These are the activations of a small network on made-up records, seen along a few directions, one row for each record.
After each row come some of the record's fields: VIZE, NOK, GENOM, ROBUV, ZAMI, KETE, DIT.
A field that a record lacks is written missing.
Other fields move the rows too, some of them a lot.
In the rows, zero is written as 500.
Strong random noise was added to every row along 6 fixed directions; ignore it. To show where, here is one row again and again, with new noise each time:
[541 546 403 449 516 349 465 532 538 514 618 470 617 487 506 597 376 357
 384 352 432 550 520 387 581 419]
[539 426 461 509 463 371 470 511 498 533 595 455 525 507 541 570 465 374
 388 322 530 587 470 490 609 459]
[331 335 499 447 413 697 467 526 361 478 506 477 472 329 638 447 492 339
 425 349 431 706 603 486 599 502]
[700 610 551 533 533 304 471 527 535 632 628 611 398 593 464 616 591 610
 497 435 559 382 544 564 528 393]
[401 249 574 520 307 659 427 467 385 525 520 476 305 393 643 505 564 426
 460 324 594 689 533 609 541 546]
[486 508 429 425 404 500 475 516 527 482 603 505 508 418 570 561 383 414
 403 374 500 578 524 390 490 502]
[484 424 469 474 351 576 508 526 457 495 589 528 393 420 621 481 491 478
 391 418 554 587 455 477 488 536]
[503 513 439 420 285 585 466 497 541 476 629 549 366 398 603 560 386 522
 413 440 561 546 477 402 354 555]

[424 448 542 499 446 482 436 486 440 485 463 396 476 553 475 490 471 359
 451 312 466 546 532 582 608 321]	(VIZE sem; NOK nubo; GENOM sebag; ROBUV tif; ZAMI ratif; KETE nusu; DIT mip)
[428 560 486 458 631 484 589 561 563 440 443 485 621 506 480 452 411 367
 500 518 428 460 581 367 578 473]	(VIZE sem; NOK nubo; GENOM molef; ROBUV tif; ZAMI ratif; KETE batim; DIT riv)
[433 431 665 513 545 625 597 555 585 475 368 518 462 505 527 447 509 415
 540 477 619 454 618 516 554 540]	(VIZE sem; NOK kar; GENOM molef; ROBUV mem; ZAMI ratif; KETE batim; DIT riv)
[577 394 657 588 437 405 556 471 644 523 459 495 340 641 494 539 536 509
 529 407 810 407 439 616 514 548]	(VIZE sem; NOK nubo; GENOM molef; ROBUV tif; ZAMI ratif; KETE batim; DIT riv)
[368 289 411 487 340 672 263 475 388 472 543 261 411 450 502 575 286 272
 364 561 213 624 372 484 416 315]	(VIZE sem; NOK kar; GENOM sebag; ROBUV mem; ZAMI ratif; KETE zufe; DIT busa)
[483 509 537 487 546 468 467 526 465 461 497 470 554 507 441 460 495 417
 532 397 528 525 598 507 593 429]	(VIZE sem; NOK kar; GENOM molef; ROBUV mem; ZAMI ratif; KETE zufe; DIT riv)
[581 332 634 569 320 490 445 383 477 581 565 580 236 495 573 601 677 630
 632 395 789 529 507 743 420 622]	(VIZE fulo; NOK missing; GENOM missing; ROBUV missing; ZAMI ratif; KETE tevun; DIT dov)
[430 536 440 521 523 527 533 543 474 467 518 423 480 491 564 422 506 488
 441 624 404 486 409 511 487 421]	(VIZE pil; NOK missing; GENOM missing; ROBUV missing; ZAMI ratif; KETE tevun; DIT dov)
[499 551 544 468 503 307 488 367 601 499 465 496 530 544 446 630 389 506
 603 297 687 517 550 498 512 563]	(VIZE zeda; NOK missing; GENOM missing; ROBUV missing; ZAMI buk; KETE nusu; DIT riv)
[481 592 560 477 568 506 497 506 581 514 474 536 545 448 430 592 443 526
 599 494 473 459 664 473 490 534]	(VIZE sem; NOK kar; GENOM molef; ROBUV tif; ZAMI ratif; KETE ratup; DIT nodeg)
[328 406 507 489 492 778 492 496 244 491 441 556 516 343 589 319 683 552
 548 564 309 614 624 506 557 523]	(VIZE sem; NOK nubo; GENOM molef; ROBUV mem; ZAMI buk; KETE tedid; DIT nodeg)
[586 557 498 556 389 464 420 479 511 542 600 379 344 577 527 586 338 529
 448 563 483 422 300 475 294 399]	(VIZE pil; NOK missing; GENOM missing; ROBUV missing; ZAMI ratif; KETE nusu; DIT riv)
[414 492 653 468 651 607 719 535 554 462 332 607 535 458 541 364 614 495
 613 469 664 456 700 479 620 613]	(VIZE sem; NOK nubo; GENOM molef; ROBUV mem; ZAMI buk; KETE batim; DIT riv)
[350 340 572 565 581 602 277 473 465 580 461 357 432 492 523 555 434 270
 527 480 268 561 593 552 563 306]	(VIZE pil; NOK missing; GENOM missing; ROBUV missing; ZAMI ratif; KETE batim; DIT riv)
[437 293 608 551 272 705 181 391 477 609 406 421 207 454 494 713 428 500
 649 578 464 535 609 675 242 531]	(VIZE sem; NOK kar; GENOM molef; ROBUV mem; ZAMI ratif; KETE maref; DIT dov)
[501 394 432 458 316 569 421 473 562 493 636 504 659 338 601 573 336 407
 355 359 494 646 467 353 439 574]	(VIZE fulo; NOK missing; GENOM missing; ROBUV missing; ZAMI ratif; KETE tedid; DIT nodeg)
[514 400 617 570 537 513 507 532 501 550 447 465 386 613 464 470 542 446
 490 529 480 428 488 601 553 370]	(VIZE sem; NOK kar; GENOM sebag; ROBUV mem; ZAMI ratif; KETE batim; DIT riv)
[427 232 478 538 426 643 366 506 358 574 594 479 656 327 601 484 515 350
 364 357 305 738 535 500 620 468]	(VIZE fulo; NOK missing; GENOM missing; ROBUV missing; ZAMI ratif; KETE tedid; DIT nodeg)
[410 405 499 504 387 485 260 375 511 489 542 351 420 475 449 676 353 381
 603 456 434 562 548 580 389 451]	(VIZE sem; NOK kar; GENOM sebag; ROBUV tif; ZAMI ratif; KETE tevun; DIT dov)
[427 317 507 573 508 488 457 524 409 460 504 398 549 518 529 411 506 307
 417 448 508 619 414 563 646 459]	(VIZE sem; NOK kar; GENOM sebag; ROBUV tif; ZAMI ratif; KETE zufe; DIT riv)
[698 522 425 607 563 306 570 481 451 537 554 515 468 638 465 443 676 632
 439 680 531 426 261 569 479 562]	(VIZE sem; NOK nubo; GENOM sebag; ROBUV mem; ZAMI buk; KETE zufe; DIT dov)
[568 694 464 472 482 373 547 529 739 452 550 522 574 560 428 602 320 470
 467 516 585 411 487 365 382 537]	(VIZE sem; NOK kar; GENOM sebag; ROBUV tif; ZAMI ratif; KETE zufe; DIT mip)
[550 500 475 537 438 569 580 546 312 480 515 543 288 588 547 281 714 667
 402 609 459 408 318 680 510 369]	(VIZE sem; NOK nubo; GENOM sebag; ROBUV tif; ZAMI ratif; KETE tevun; DIT dov)
[394 477 636 502 418 701 531 534 490 470 400 535 490 417 598 407 572 412
 469 374 577 526 645 560 595 508]	(VIZE sem; NOK kar; GENOM sebag; ROBUV tif; ZAMI ratif; KETE tedid; DIT mip)
[359 602 506 404 590 453 556 503 393 424 452 512 543 543 451 357 569 516
 611 313 463 528 750 554 689 320]	(VIZE sem; NOK nubo; GENOM molef; ROBUV tif; ZAMI ratif; KETE tevun; DIT dov)
[552 368 529 679 457 403 439 456 478 569 472 422 350 617 445 569 619 480
 474 479 582 497 351 656 495 457]	(VIZE sem; NOK kar; GENOM molef; ROBUV mem; ZAMI ratif; KETE zufe; DIT mip)
[434 198 504 617 479 596 638 536 340 485 459 495 589 382 707 339 693 377
 354 456 568 721 391 555 715 714]	(VIZE fulo; NOK missing; GENOM missing; ROBUV missing; ZAMI ratif; KETE tedid; DIT mip)
[378 256 690 519 362 617 537 441 531 460 384 451 340 513 565 470 526 408
 549 300 776 580 556 628 563 542]	(VIZE sem; NOK nubo; GENOM sebag; ROBUV tif; ZAMI ratif; KETE batim; DIT riv)
[290 338 629 507 637 583 619 565 471 429 319 406 606 477 512 359 510 241
 546 342 503 601 715 491 761 454]	(VIZE sem; NOK kar; GENOM molef; ROBUV mem; ZAMI ratif; KETE batim; DIT riv)
[610 585 540 626 767 207 422 436 385 675 480 505 481 690 333 566 651 585
 584 590 287 393 505 680 636 317]	(VIZE zeda; NOK missing; GENOM missing; ROBUV missing; ZAMI buk; KETE nusu; DIT riv)
[477 483 634 504 517 495 376 484 495 527 493 485 429 497 414 572 501 494
 572 439 518 484 677 596 537 349]	(VIZE sem; NOK kar; GENOM sebag; ROBUV tif; ZAMI ratif; KETE zufe; DIT riv)
[270 413 433 435 451 709 596 500 409 353 433 463 502 297 612 321 500 463
 447 589 435 597 505 477 507 577]	(VIZE sem; NOK kar; GENOM sebag; ROBUV tif; ZAMI ratif; KETE tevun; DIT dov)
[607 680 449 433 365 526 804 562 606 403 526 668 507 495 623 267 559 674
 360 464 820 395 314 380 480 689]	(VIZE zeda; NOK missing; GENOM missing; ROBUV missing; ZAMI buk; KETE tedid; DIT mip)

Which values does each new row have?
[527 443 490 522 513 393 544 345 500 486 451 484 446 480 496 571 632 624
 634 573 630 488 478 604 439 671]	(VIZE sem; NOK nubo; GENOM sebag; ROBUV mem; ZAMI buk; KETE tevun; DIT dov)
[634 430 637 562 494 453 601 520 612 563 506 611 423 523 536 535 572 546
 502 413 736 427 528 568 521 573]	(VIZE fulo; NOK missing; GENOM missing; ROBUV missing; ZAMI ratif; KETE batim; DIT riv)
[541 489 406 464 434 419 233 372 466 513 583 354 472 539 390 663 392 414
 526 465 334 554 507 497 394 373]	(VIZE sem; NOK nubo; GENOM sebag; ROBUV mem; ZAMI buk; KETE zufe; DIT dov)
[398 438 525 464 511 511 567 539 368 400 474 475 552 503 519 325 555 389
 492 321 604 596 547 531 704 420]	(VIZE sem; NOK nubo; GENOM molef; ROBUV tif; ZAMI ratif; KETE zufe; DIT riv)
[451 502 422 516 594 462 470 516 435 472 483 413 565 484 460 462 469 426
 439 549 288 495 488 509 568 395]	(VIZE sem; NOK kar; GENOM molef; ROBUV tif; ZAMI ratif; KETE tevun; DIT dov)
[621 692 496 448 591 495 597 543 510 539 540 714 526 424 516 483 570 665
 485 564 467 388 590 484 463 506]	(VIZE fulo; NOK missing; GENOM missing; ROBUV missing; ZAMI ratif; KETE tevun; DIT dov)
[592 502 516 528 515 488 477 544 528 559 566 539 475 463 521 557 419 491
 468 542 399 435 491 449 410 422]	(VIZE fulo; NOK missing; GENOM missing; ROBUV missing; ZAMI ratif; KETE batim; DIT riv)
[613 577 547 546 592 439 492 554 514 540 514 552 458 547 428 488 558 586
 492 638 480 365 500 518 491 435]	(VIZE sem; NOK kar; GENOM molef; ROBUV mem; ZAMI ratif; KETE zufe; DIT riv)
[533 508 495 514 458 345 488 468 515 470 510 449 589 583 483 555 489 430
 468 414 537 506 475 500 578 460]	(VIZE sem; NOK nubo; GENOM sebag; ROBUV tif; ZAMI ratif; KETE tedid; DIT mip)
[405 495 545 425 485 675 511 475 392 451 427 546 392 419 521 413 579 593
 549 496 478 501 611 584 504 448]	(VIZE sem; NOK nubo; GENOM sebag; ROBUV tif; ZAMI ratif; KETE tevun; DIT dov)
[649 586 596 490 513 399 533 544 600 544 574 590 607 443 547 638 368 493
 502 327 653 467 565 409 468 511]	(VIZE fulo; NOK missing; GENOM missing; ROBUV missing; ZAMI ratif; KETE nusu; DIT riv)
[343 276 518 524 424 532 471 434 492 393 411 327 537 470 582 489 477 288
 452 253 616 685 506 609 637 563]	(VIZE sem; NOK kar; GENOM sebag; ROBUV tif; ZAMI ratif; KETE tevun; DIT dov)
[348 462 453 463 516 578 454 408 490 419 468 447 516 433 620 488 511 465
 545 391 535 611 552 529 524 566]	(VIZE pil; NOK missing; GENOM missing; ROBUV missing; ZAMI ratif; KETE tevun; DIT dov)
[384 424 390 498 408 774 597 627 340 413 492 462 435 449 589 241 510 423
 323 698 292 574 300 459 453 487]	(VIZE sem; NOK kar; GENOM sebag; ROBUV mem; ZAMI ratif; KETE zufe; DIT mip)
[477 510 518 527 297 493 473 466 633 453 542 470 296 524 514 568 354 560
 491 528 655 450 393 486 309 588]	(VIZE sem; NOK kar; GENOM molef; ROBUV tif; ZAMI ratif; KETE nusu; DIT riv)
[511 712 333 381 628 353 659 462 591 369 472 520 737 478 483 475 440 525
 470 506 504 469 514 335 505 604]	(VIZE sem; NOK nubo; GENOM sebag; ROBUV mem; ZAMI buk; KETE tevun; DIT dov)
